A small network was shown many inputs. Here are its activations along a few directions, one row for each input.
Each table varies a few parts of the input and shows all the possible inputs, shuffled.
Descriptions start from the smaller parts, as in this example, which fits no table here: one of 3 separate values, together with either a single point or one of 11 places around a ring or (one of 4 places along a line, together with one of 5 places around a ring).
Shared parts are said once, and a part with two or three values counts as separate values.

Other details of the inputs shift rows strongly along two fixed directions, in all tables alike. That doesn't count.
These rows show it; all are for the same input, with only those details redrawn:
[  8  12   6 -22  -4   9  -3  -9  -4  12  -5  11  38  24]
[-15 -51 -13   6  24  35  20   5   0 -18 -16  -5 -18  -5]
[ -6   3 -22  18 -19 -42 -19  -3 -22  47  26  16 -50  -2]
[-23 -76 -18  12  37  53  30  10   4 -34 -25 -12 -31 -13]
[ -5  -6 -15   7  -7 -15  -7  -3 -14  26  11  10 -25   3]
[ 10  15   9 -27  -3  13  -2 -10  -2   9  -7  11  49  27]
[ 10  15   9 -28  -3  14  -2  -9  -2   8  -8  11  50  27]
[ -3  10 -19  13 -21 -41 -20  -5 -21  47  26  17 -39   2]

Table:
R1: [ -3   0  -6   3   7   3   3   9   6  -6  -2 -15 -18  -8]
R2: [ 14  24  23  -8  -2   5 -11  -3   7  -3   1  -5  37  12]
R3: [  7  25  23 -19  -8   2  -7  -5  17 -10  -3   8  51  12]
R4: [  2  10   5 -16  -2   0   1   5  12 -10 -11   1  23  -4]
R5: [-13 -33  -5  11  21  25  30   4  11 -40 -13 -14 -22 -18]
R6: [  0 -10  -3   6   4  -2  -2  11   1  -7  -7  -7 -11 -18]
R7: [ -3  20  -2  20 -15 -34 -18   0  -2  22  29  -2 -38  -5]
R8: [  5  16  -5  23 -19 -41 -13  -1 -17  18  19   8 -31 -18]
R9: [ 14  23  27 -15  -5   4 -11  -4   9  -8  -3   4  52  11]
R10: [-10  11  -6  21 -16 -40 -14  -1   1  19  29   4 -48 -11]
R11: [  2  14 -15  23 -14 -43 -22   9 -14  31  21  -6 -52 -19]
R12: [ -3 -35   1  16  27  36  24   7   2 -40 -20 -22 -11 -18]
R13: [-21 -59 -12  23  29  33  34  11  10 -51 -21 -14 -35 -32]
R14: [ 14  33  14 -12  -4   4   4  -7   3  -8   0  -5  33  13]
R15: [  9  29  14 -31  -3   7   3  -2  17 -10 -10  -3  45  13]
R16: [  9  12  10 -27  -1  17   0  -9  -1   6 -10  10  51  27]
Question: Describe the family of inputs behind these rows.
Answer: either a single point or (one of 3 separate values, together with one of 5 places around a ring)

Table:
R17: [  5  43  23 -19  -8  16  -4 -12  19  -9   0   4  63  31]
R18: [ -9 -40 -15   2  26  26   9  27  13 -23 -24 -25 -28 -25]
R19: [-20 -41  -7   9  18  28  29  14  15 -50 -15   0 -14 -27]
R20: [-18 -67  -7   6  21  23  14   2   2 -16 -20   1 -20 -14]
R21: [ 12  20 -28  45 -18 -61 -24  12 -40  44  23 -13 -80 -35]
R22: [ 18  43  11 -41  -1   6   4  -7  11   1 -19 -12  59  22]
R23: [ 13  34  10 -36  -5  23   9 -16   0   5  -2   9  57  43]
R24: [-10  24  -3  20 -18 -27 -27   5   1  22  28   7 -21   1]
R25: [ -9 -33   5   2  13  13  14  12  19 -37 -10   0  -8 -25]
R26: [ -4  15 -17   4 -28 -38 -24  -3 -21  44  16  33  -6   5]
R27: [  1  30   9  14 -22 -38 -39   4   6  32  32   6 -16   2]
R28: [ 32  40  32 -11 -10  -3   4 -10  -8 -18  -7   6  62   1]
R29: [-12 -30 -20  20  -9 -27 -19   7 -13  31  11  19 -45 -16]
R30: [-20 -48 -18   5  16  34  24  -2   0 -21 -24  10  -1  -3]
R31: [-11 -52  -8   4  28  38  13  14   5 -15  -6 -12 -31  -4]
R32: [  1  31 -23   2 -19 -37 -19  14 -11  33  11   1 -27  -9]
R33: [ 16  30  35 -36 -11  -6   3 -13  18 -18  -5  11  64  10]
R34: [ 10  41  18 -30 -16   1  13 -15  14 -21  -6  18  65  15]
R35: [-10 -41 -10   0  26  21  17  16  12 -24 -23 -29 -31 -23]
R36: [ 17  39  12  34 -19 -35 -31  -4 -20  26  28  -4 -13  -2]
R37: [ 15  24 -16  37 -36 -71 -36  -9 -51  66  32  24 -41 -12]
R38: [  4  11  -2  -1 -14 -33 -16  -8 -13  41  30   5 -33  11]
R39: [ 37  34  25 -20   2  23  -1 -12 -21   3  -5  -5  62  32]
R40: [-15 -46 -13   5  29  35  29  -2   3 -17  -6 -17 -35   4]
R41: [  4  28  27 -17   2  15  -3 -14  23 -10  -1  -7  52  28]
R42: [-15  -9   1  30  -5 -29 -19   2   6  15  27  -8 -55 -13]
R43: [ 13  37  26 -33 -10  -4  12 -19  17 -18  -6  10  63  16]
R44: [-11 -17 -21  -2  17  26  23  12   8 -23 -24 -18 -14 -12]
R45: [-13 -38 -12  -2  24  46  20  10   1 -20  -9  -7 -13   6]
R46: [-21 -64 -14   7  27  33  26  -4   3 -23 -25  -2 -14  -7]
Question: Changing only one part turns R24 into R26. The same change can be made to R17. Which row results?
Answer: R30
Question: Describe the family of inputs behind these rows.
Answer: one of 5 separate values, together with either a single point or one of 5 places around a ring
Question: Which other rows does R28 become when the choice among 5 separate values takes its other values? List them by row number.
Answer: R21, R36, R37, R39
Question: Which other rows agree with R19 in the choice among 5 separate values? List them by row number.
Answer: R25, R28, R33, R34, R43

Table:
R47: [  1  54   6 -13 -22 -34 -31  10   5  25   8 -14   8   4]
R48: [ -7 -29 -20  20  -1  -6  -5  -3  -8   7 -11  24  -9 -10]
R49: [ 11  49  12  11 -14 -29 -36  -1  18  24  22  -4   8   8]
R50: [ 18  50  -7   0 -20 -40 -21   8   7  23  -1   3  14 -12]
R51: [ 10  -5  -1  21  -1  -6  -8  22 -10 -16   2  -1 -17 -32]
R52: [-15  -1 -12  -9  -4  -4  17   5  14 -12  16   4 -36  -4]
R53: [  5  -7  13  29   0   4 -14  17  -2 -12  15  -4 -20 -22]
R54: [-10 -24 -25  -7  -2   0   1  18  -8  12  -3  22 -18 -12]
R55: [ -4  36  -9 -11 -18 -28   3 -15  22  11  12  10  -5  12]
R56: [ 21  43 -13 -12 -12 -21 -13 -12  -3  44   8  -5  -2  25]
R57: [ -4  21  -1   1 -16 -22 -31 -12   9  42  21  23  12  29]
R58: [ 15 -14   3  22   8  13   4   0 -26   6  14  -3 -28   2]
R59: [  1 -36   3 -15  13  42  11   9  -5 -28 -24  22  40   3]
R60: [-15  -5   2   7   2  -1  12  -1  11 -14  29   5 -33   2]
R61: [ 23   4  12  12  10  21   4 -18  -8   3  -7  -5  22  19]
R62: [-20 -10   8  23  -8  -8  14 -15  -6 -15  15   0 -20  -8]
R63: [  7 -18  21   1  24  47  18  -9 -16 -22 -21 -23  31  17]
R64: [  1  -1   4 -12  21  37   5  15  40 -33 -30 -25  26  -2]
R65: [ -3  -2   7  17   7   4 -16  23  12  -8  20 -14 -27 -11]
R66: [  9  32  16 -29   0  11  -1  13   7 -17 -31 -16  62  -3]
R67: [  2  -8  17   0  16  29   6  11  -1 -45 -35 -19  39 -18]
R68: [ 25  49   6  -3 -10 -20 -20 -21  -5  44  22  -2  14  36]
R69: [ 40  30  14 -24  -2  12   3  -7 -27   3  -7   8  52  20]
R70: [ -6  -4 -17  -4   8   6   5   1 -14  16  -4 -28 -34   5]
R71: [  7 -12  -5 -24  23  39  30   2 -13 -18 -37 -26  29   5]
R72: [-17 -23 -21 -11  -1   7  -7  17   6  14   6  13 -27   4]
R73: [  6 -12 -10  16   6  -3   8  -4 -39   4 -10 -14 -20  -8]
R74: [ 21 -13  -6 -27  23  45  31  11  -9 -20 -26 -13  25   4]
R75: [-18 -27  -6   5   5  10 -13  10   3  11  20  14 -23  10]
R76: [-22  -1 -15  -2  -5 -18  24  -3  -4 -11  -4   0 -23 -19]
R77: [-17  -4  -4  18   5  -7  12 -14  23 -10  18   1 -29   4]
R78: [-12 -23 -31   4   0  -5   1   5   3  16 -14  19 -14 -11]
R79: [  9  38   8  -4  -8 -18 -19 -15 -22  39  22 -15   1  30]
R80: [-19 -21 -27   1   1   2  -8   4  17  18  -6  10 -23   4]
R81: [ -3  26  15   0 -31 -27 -32 -14 -20  40  19  25  34  24]
R82: [-22  -5   5 -30  12  32  32  -5  24 -40 -20 -16  21  10]
R83: [ 10  44  27 -32 -18  -4  13 -25  -6 -20 -11  14  80  18]
R84: [ -8  -6  13  33  -1  -3 -15   8  -7 -10   5 -18 -16 -21]
R85: [  9 -24  37 -36   6 -19  -5 -13  12   0 -12 -11  22  -7]
R86: [  8  40  14  13 -28 -34  -5 -29   4  14  26  23  14  13]
R87: [  3  -5   7  40   3  -2 -15   4   9  -8   4  -8 -17 -21]
R88: [ 18 -12 -17  24   9  -2   9  -9 -23   6 -10  -4 -20  -8]
R89: [-17   0   8  20   7  -3 -17  13   7  -6   9 -27 -24 -10]
R90: [-16 -18  -8 -26   6  23   9   6  -2  -6 -32   6  36   3]
R91: [-10  -1 -22   6  -3 -17  25  -7  12 -10  -5   9 -23 -18]
R92: [ -4  -7 -11  22  -4 -17  19 -15   1 -18  -1  15 -19 -17]
R93: [ -7 -10   8  20  -7  -1  14  -6  -2 -18  25  14 -25  -8]
R94: [  5   0 -11   5   0  -7  -1  31   1  -8  -3  -6 -22 -31]
R95: [-31 -22 -21  -7  -3   1  -9   8   1  16  -4  -1 -22   4]
R96: [-12 -35   3 -11  12  35  10   0  -9 -25 -34   8  46   3]
R97: [ -9 -32   0  18  -3   9 -10   7 -11   7  15  24 -16   0]
R98: [-11 -31  -6  30  -1   3 -10  -6   1  11   3  20 -12   1]
R99: [ -8  -3 -16  -5  -5 -11  25   6   0 -14   7  13 -27 -19]
R100: [  8  -4  -7  32   2 -12  -9   8   1 -12 -10  -4 -13 -31]
R101: [ 30  -3  44 -49  -2 -21 -11  -8  15   7   2   9  38   3]
R102: [ 20 -24  31 -28   9 -19  -3 -16  28   2 -13   0  23  -5]
R103: [ -2   3  -7   1   1   0 -10  30  14  -6   6 -15 -31 -16]
R104: [-31 -27  -6   8   3   4 -13   1  -2  14  10   0 -18  10]
R105: [ -2  -8  -5  11  -7 -11  20  -2 -11 -22  10  19 -23 -19]
R106: [-28  -5   2  10   1  -7  11 -10   7 -11  19  -9 -28   3]
R107: [ 28  33  22 -28   5  23  -5  -7  -5  11  12  -6  43  41]
R108: [ 23  41  -7 -24 -14 -14 -12   0 -14  39  19  -2  -7  22]
R109: [ 19 -12 -12 -16  26  40  30  -2   3 -16 -38 -17  29   5]
Question: Changing only one part turns R62 into R86. The same change can be made to R71. Which row results?
Answer: R109
Question: Changing only one part turns R105 into R83. The same change can be made to R97. Which row results?
Answer: R81
Question: Describe the family of inputs behind these rows.
Answer: one of 3 separate values, together with either a single point or (one of 4 separate values, together with one of 5 places around a ring)
Question: Which other rows does R54 become when the choice among 4 separate values takes its other values? List them by row number.
Answer: R74, R94, R99
Question: Which other rows does R64 become when the choice among 3 separate values takes its other values? List them by row number.
Answer: R47, R103
Question: Which other rows does R104 become when the choice among 3 separate values takes its other values? List them by row number.
Answer: R57, R75
